A small network was shown many inputs. Here are its activations along a few directions, one row for each input.
In each table, some parts of the input vary, and every possible input appears once, in random order.
Descriptions start from the smaller parts, as in this example, which fits no table here: ring(8) and (point or ring(11) or (values(3) and line(4))).
Shared parts are said once, and a part with two or three values counts as separate values.
In the rows, 128 means zero.

Other details of the inputs vary at random and push rows far along two fixed directions, the same in every table; ignore that.

A family of inputs:
row 1: [161 114  88 119 195 124 183  97 132 135 151]
row 2: [148 112 132 136  50 149 117 113 130 137  61]
row 3: [145 114 139 122 119 133 143 113 130  98 114]
row 4: [149 105 129 162  58 155  89 125 107 175 100]
row 5: [147 104  94 144  76 137 122 101 110 168  64]
row 6: [ 99 117 178  92 174 109 115 113 131 105 161]
row 7: [153 118 127 129 215 122 152 121 150 149 177]
row 8: [121 110 133 100 102 134 129 121 154 109 108]
row 9: [ 94 148 174  82 103  92  70 154 136 107 123]
row 10: [127 151 132 147 175 114 153 120 125 166 157]
row 11: [114 111 157  78 162 104 138 121 129  50 149]
row 12: [102 161 159  82 183 108 137 133 131  30 167]
row 13: [140 119 118 150 168 143 153  95 142 154 177]
row 14: [103 108 186  90 105 132  64 150 112  92 132]
row 15: [152 152  91 185 140 141 169 107 137 193 158]
row 16: [160 150  70 206 124 151 164  98 127 202 152]
row 17: [ 80 131 145 105 104 110 120 161 134  90 116]
row 18: [129 148 133 130  55 135 114 132 123 121  72]
row 19: [112  98 137 115  57 139 114 137 141 133  73]
row 20: [128 143 152 109 113 113  89 171 123 134 120]
row 21: [ 85 152 148  69 114 120 114 144 152  66 124]
row 22: [114 109 155 131  76 142  82 117 116 122 132]
row 23: [162 140  75 153 111 114 168 116 112 173 103]
row 24: [117 142 153 121  87 132  78 162 103 127 118]
row 25: [115 143 146 131  57 138  75 146 103 137 116]
row 26: [169 116 119 136 199 138 144 140 142 162 158]
row 27: [ 79 105 162  80 191 118 136 146 149  46 168]
row 28: [114 135 117 130  41 132 118 149 134 153  67]
row 29: [111 112 138 137  85 138  94  98 124 132 136]
row 30: [126 155  90 122 199 124 163 114 124 115 146]
row 31: [159 142  67 189 149 130 170 119 121 181 100]
row 32: [166 142 107 165 115 133 129 155 113 191 122]
row 33: [ 89 147 136 107 225 110 155 145 139  53 174]
row 34: [121 103 121 135  98 118 102 114 119 124  73]
row 35: [160 150  82 191 155 156 169 113 117 187 176]
row 36: [159 116 125 131 209 146 143 139 134 143 177]
row 37: [123 142 134 108 118 101 139 136 119  82 123]
row 38: [131 100 114 147 155 129 151 128 140 121 120]
Description of these inputs: values(2) and (ring(9) or ring(10)).
Changing only the values(2) part turns row 9 into row 7. The same change can be made to row 33. Which row results?
Answer: row 38
Which other rows does row 21 become when the values(2) part takes its other values? List them by row number.
Answer: row 8
Which other rows does row 13 become when the ring(9) part takes its other values? List them by row number.
Answer: row 4, row 6, row 7, row 14, row 22, row 26, row 29, row 36

A family of inputs:
row 39: [139 100 155 120 108 141  78 107 124 161 124]
row 40: [135  95 124 118  89 128 123  82 127 126  97]
row 41: [147 153  92 159  99 129 181 128 141 175 105]
row 42: [143  82 128 119 117 111 118 122 129 131  62]
row 43: [115 157 105 147  81 121 125 116  99 109 104]
row 44: [135 144 101 184 108 140 128 137 118 218 137]
row 45: [162  86 121 170 118 147 120 101 107 210 132]
row 46: [176 170  85 168  99 129 171 125 119 168 101]
row 47: [ 79  91 174  50 120 109  77 169 138  27  93]
row 48: [130 105 128 131  82 151 136 108 132 110 108]
row 49: [123 109 162 119  77 156  67 137 130 141 116]
row 50: [115 155  80 173 191 136 195 103 143 133 165]
row 51: [144  99 169 143  94 145  99 147 128 153 135]
row 52: [ 71 153 148  65 231  91 152 167 150  43 163]
row 53: [110 145 110 117  91 113 137 149 135 138  79]
row 54: [ 79 158 176  83 221  99 116 163 148  82 227]
row 55: [138 167 134 142  90 135  85 146 103 166 126]
row 56: [122 104 150 125 176 160 121 135 128 122 189]
row 57: [167 118 107 137 196 159 203 112 158 121 163]
row 58: [ 25 158 179  39  95  87  75 140 140  11 137]
row 59: [106  95 135 144  54 145  98 111 124  95  91]
row 60: [141 156 147 146  94 115  87 163 105 154 137]
row 61: [153  95 123 113  93 124 128  98 139 137  89]
row 62: [104 105 156  49 236 104 144 112 153  38 165]
row 63: [106  89 146 127  67 122  95  82 114 102  83]
row 64: [162 171  80 143 206 126 202 136 126 133 145]
row 65: [146  95 114 123  91 142 144 138 137 132  80]
row 66: [139 166 105 157 197 144 156 131 143 187 190]
row 67: [163 160  79 159 213 119 191 150 117 141 135]
row 68: [139  88 174 123  76 115  61 124 123 156 109]
row 69: [128 164 113 132  80 117 132 120 111 111 113]
row 70: [153 164  97 171 206 137 152 136 107 168 198]
Changing only one part turns row 67 into row 42. The same change can be made to row 69. Which row results?
Answer: row 40
What do these inputs look like to the network?
Answer: line(4) and (values(3) or line(5))
Which other rows does row 51 become when the values(3) part takes its other values? List them by row number.
Answer: row 49, row 56
List by row number the other rows that have the line(4) part in common with row 53.
Answer: row 41, row 44, row 50, row 52, row 54, row 58, row 66

A family of inputs:
row 71: [157 122 134 138  60 130  91 112 116 144  50]
row 72: [ 70 124 153  58 156 120 133 104 153  47 151]
row 73: [142 179  66 144 178 130 214 139 141 157 133]
row 74: [ 86 106 185 107  55 125  74 155 127  76  66]
row 75: [ 77 122 162  67 183 115  84 135 100  53 155]
row 76: [ 81 110 149  86  59  92  80 123 112  94  43]
row 77: [148 132 126 177  51 136 112 110 114 211 121]
row 78: [ 98 136 130  93 164 116 173 100 135  78 166]
row 79: [154 117  73 179  73 105 149 116 119 176  64]
row 80: [153 189  90 161 180 146 184 144 134 139 142]
row 81: [107 135 136 114 165 119 127 130 107  80 188]
row 82: [103 144 162 114 134 107 117 123 123  55 146]
row 83: [ 89 135 193  54 179 106  73 128 127  81 169]
row 84: [101 144 168 105 122 129 124 111 124  64 150]
row 85: [ 86 119 181  96  60 108  56 126 100  76  55]
row 86: [148 122  80 181  54 109 158 107 118 174  73]
row 87: [185 109 106 147  51 142 114 134 113 187  86]
row 88: [178 111  99 153 186 150 182 149 126 160 170]
row 89: [129 107 141 168  93 140 111 151 133 194 108]
row 90: [162 120 131 152 179 130 158 150 142 179 172]
row 91: [127 119 139 156  69 117  69 127 104 191  77]
row 92: [118 132 178  78 140 104  86 144 141 109 159]
row 93: [ 95 128 147 107 188 139 104 136 164 110 190]
row 94: [152 135  96 154 165 156 177 104 111 154 187]
row 95: [150 107  93 165 196 162 174 142 130 157 162]
row 96: [150 120  99 166  91 125 108 133  98 160 109]
row 97: [116 132 144 113 172 153 147  97 145  83 163]
row 98: [107 147 147 132 177 106 120 126 129 119 198]
row 99: [ 71 105 148  79  34 115  72 139 153  72  62]
row 100: [134 107  89 153 185 136 201 130 150 148 125]
row 101: [192 109 111 188  65 143 152 141 128 184  68]
row 102: [140 189 104 154 183 136 157 155 138 183 175]
row 103: [134 127 133  86 191 135 115 123 116 102 161]
row 104: [117 121 145  60 138  97 136 130 146  75 121]
row 105: [ 82 116 147  76 165 147  95 145 143  55 175]
row 106: [173  98  91 165  64 124 170 139 134 192  60]
row 107: [161 125  87 121 194 122 184  97 138 144 126]
row 108: [163 127 103 192  66 122 119 119 111 163  67]
row 109: [186 134 113 139 182 135 174 115 144 136 144]
row 110: [153 121  88 153 175 174 172  97 128 162 178]
row 111: [106 124 144 113 144 146 114 130 162  69 136]
row 112: [141 133 120 152 179 158 151  99 147 178 188]
row 113: [120 164 118 132  35 137  95 170  98 148  83]
row 114: [ 85 127 182 108  51  86  28 147 109 112 104]
What do these inputs look like to the network?
Answer: line(4) and (point or ring(10))
Changing only the line(4) part turns row 87 into row 109. The same change can be made to row 81. Which row results?
Answer: row 82
Changing only the line(4) part turns row 78 into row 77. The same change can be made to row 99. Which row results?
Answer: row 93
Which other rows does row 106 become when the line(4) part takes its other values? List them by row number.
Answer: row 88, row 90, row 101

A family of inputs:
row 115: [147 154 122 163  38 135  84 141 121 180  98]
row 116: [114 106 112 166  34 137  97  87 133 174  89]
row 117: [ 92  90 156  77 191 134 131  99 154 103 168]
row 118: [149 138  78 193  50 144 166 126 116 192  63]
row 119: [155  92 124 154 210 154 144 115 121 132 181]
row 120: [120 108 144  79  79 119 106 144 140  61  76]
row 121: [ 73 120 181  74  96 107  90 169 134  50  80]
row 122: [118 120 143 157  84 155  96 108  93 134 127]
row 123: [156 158  82 153 197  97 165  89  91 159 143]
row 124: [ 79 101 212  33  70 102  75 130 138  22  99]
row 125: [146 146  66 143 172 151 200 102 129 129 135]
row 126: [108 136 175  75 194 112  93 163 151  77 180]
row 127: [203 121  89 168 182 159 158 135 130 209 169]
row 128: [ 91 141 176  74 223 117 136 159 152  88 177]
row 129: [166 112 110 145  69  87  99 112  81 197  45]
row 130: [134 153 129 127 189 143 145 132 112 133 218]
row 131: [101 129 158  99  49 111 100 107 132  67 101]
row 132: [135 154 106 184  64 138 121 139 130 194  87]
row 133: [117 157 101 141 184 124 170 144 145 111 178]
row 134: [157 124  95 155 188 134 184 159 155 146 145]
Changing only one part turns row 131 into row 124. The same change can be made to row 118. Which row results?
Answer: row 121
What do these inputs look like to the network?
Answer: values(2) and (point or ring(9))
Which other rows does row 116 become when the values(2) part takes its other values? List them by row number.
Answer: row 117

A family of inputs:
row 135: [169 122  99 162 187 128 172 107 137 196 151]
row 136: [127 121 121 175  23 138 100 119 101 166  93]
row 137: [168 157  94 169 161 140 164 109 125 167 169]
row 138: [ 90 105 182  69  34 112  78 128 120  60  51]
row 139: [175 158  95 169 187 140 176 134 139 179 174]
row 140: [ 68 147 161  80 194 118 123 124 131  56 211]
row 141: [ 73 129 167  64 208 132 110 113 147  40 213]
row 142: [170 112  92 176 172 129 163  93 122 170 149]
row 143: [ 82 124 174 106  17 113  58 163 115 125  88]
row 144: [166  98 118 162  34 149 101 109 107 194  73]
row 145: [148 136 108 165  42 134  97 135 102 211  62]
row 146: [ 58 126 169  61  37 103  77 152 123  38  83]
row 147: [149 107  95 184  12 149 136 103 140 187  29]
row 148: [ 64 115 184  55  76  76  78 125 128  39  70]
row 149: [151 148  85 135 157 130 179 127 135 121 135]
row 150: [ 74 134 169  97  59 116  76 143 121 117 118]
row 151: [ 96  95 168  64  42 114  77 143 120  56  62]
row 152: [169 101 114 175  34 120 102 131 118 223  52]
row 153: [151 112  74 145 160 152 181 115 154 133 134]
row 154: [103 121 181  57 226 126 120 148 142  56 200]
row 155: [147 123  98 156 161 158 154 112 149 177 157]
row 156: [ 83 143 160  88 215 117 135 163 142  67 202]
row 157: [ 88 156 161  69 214 110 108 158 128  68 185]
row 158: [157 145 115 169  23 132 100 130 116 205  74]
row 159: [175 116  94 171 157 128 159  95 127 186 137]
row 160: [185 139  43 183 157 142 199 122 126 185 101]
row 161: [166 143  90 169 187 134 162 152 125 175 141]
row 162: [145 105 118 169  29 149  91 139 135 197  72]
row 163: [134 141  90 164 140 137 194 115 139 145 124]
row 164: [101  96 193  89  41 126  47 125  98  75  93]
row 165: [140 120 111 159 203 156 164  98 142 126 191]
row 166: [ 76 156 161  63 225 110 108 128 120  45 204]
row 167: [161 153  67 169 189 136 207 111 132 162 122]
row 168: [142 129 117 175  42 133  88 119  92 173  68]
row 169: [ 87 147 187  80  66 103  56 174 121  75 106]
row 170: [179 114 100 169 180 122 166 134 139 181 135]
row 171: [173 115 118 149 223 149 179 140 139 153 168]
row 172: [166 157  80 170 153 136 202 111 138 155 123]
row 173: [146 156 111 154 205 137 169 109 121 123 200]
row 174: [104 121 175  62 203 129 117 129 135  70 185]
row 175: [ 91 120 145  48 216  91 145 128 146  25 165]
row 176: [ 78 110 188  85  88 123  58 162 139  74 108]
What do these inputs look like to the network?
Answer: ring(6) and (values(2) or line(5))
Changing only the ring(6) part turns row 135 into row 155. The same change can be made to row 148. Which row results?
Answer: row 147
A walk changes only the line(5) part. It starts at row 176 and steps to row 162. List the rest of the walk in order.
Answer: row 155, row 141, row 165
Which other rows does row 172 become when the values(2) part takes its other values? List them by row number.
Answer: row 149
